A small network was trained on made-up records. Each row is its average activation on records with the value named, seen along a few directions.
Values that are neighbours, or in one group, have similar rows; names and order tell nothing.
In the rows, 500 means zero.
Random noise pushes rows far along 2 fixed directions. That doesn't count. These rows show it; they differ only by the noise:
[436 376 581 510 549 579 457 490 363 460 509 455 464 645 674]
[380 492 451 492 497 547 535 395 636 594 429 572 428 503 349]
[453 587 432 485 436 496 614 372 744 659 415 646 390 405 190]
[569 499 585 504 464 505 564 479 467 530 507 544 412 523 502]


Field E:
e1: [339 300 562 574 558 616 441 475 410 402 523 453 437 555 649]
e7: [814 605 523 492 351 236 590 606 265 510 726 464 577 412 646]
e3: [717 503 615 487 562 585 480 642 338 383 555 390 517 613 671]
e5: [955 588 708 475 564 452 584 684 341 451 526 426 497 523 684]
e6: [331 342 469 616 516 583 401 566 328 358 474 456 505 517 604]
e2: [371 507 435 448 529 665 504 506 687 552 374 465 503 551 395]
e4: [ 86 415 276 466 630 505 272 418 497 417 508 344 761 570 679]
e8: [598 586 515 470 444 265 437 511 335 430 640 484 690 480 669]
e9: [260 344 485 512 618 638 335 478 599 477 402 506 456 587 465]
The values of E form a line.
Fewest steps between e4 and e2?
Answer: 5
List every value one step from e6, in the order listed.
Answer: e1, e7
List every value one step from e5, in the order listed.
Answer: e3

Field C:
c2: [761 548 696 591 361 517 597 631 458 478 512 600 264 431 387]
c3: [743 660 517 403 596 452 590 496 592 533 455 533 543 483 472]
c8: [343 482 461 582 339 400 519 417 553 539 534 564 488 328 346]
c4: [707 436 616 562 384 316 444 606 109 389 729 429 565 480 847]
c7: [794 796 347 376 422 288 642 422 733 649 547 645 527 350 276]
c6: [466 339 607 520 621 724 471 608 393 474 417 417 383 675 618]
c9: [559 584 564 402 654 614 560 532 587 602 411 481 529 579 447]
c1: [715 533 590 477 427 297 479 560 212 346 735 433 630 542 851]
c5: [713 438 816 640 332 504 598 648 211 307 568 449 366 458 677]
The values of C form a ring.
List every value one step from c2, in the order listed.
Answer: c6, c5
List every value one step from c3, in the order listed.
Answer: c7, c9

Field H:
h5: [358 319 696 514 754 814 434 619 315 298 431 277 627 828 756]
h8: [145 595 278 399 589 388 386 318 760 614 331 575 608 305 399]
h7: [950 774 510 346 354 230 711 446 520 515 681 547 522 453 597]
h2: [512 718 130 409 506 413 466 285 831 713 514 542 755 439 165]
h1: [304 542 474 548 326 551 529 448 820 700 395 739 147 350  63]
h3: [112 336 415 506 680 819 424 475 751 735 347 544 393 671 162]
h9: [618 369 581 688 260 330 475 605 225 344 699 555 387 388 597]
h6: [733 617 482 561 283 199 597 539 352 453 622 547 574 198 522]
h4: [403 455 491 474 687 748 596 460 703 487 214 451 437 555 374]
The values of H form a line.
List every value one step from h1, in the order listed.
Answer: h3, h9
List every value one step from h8, in the order listed.
Answer: h7, h6
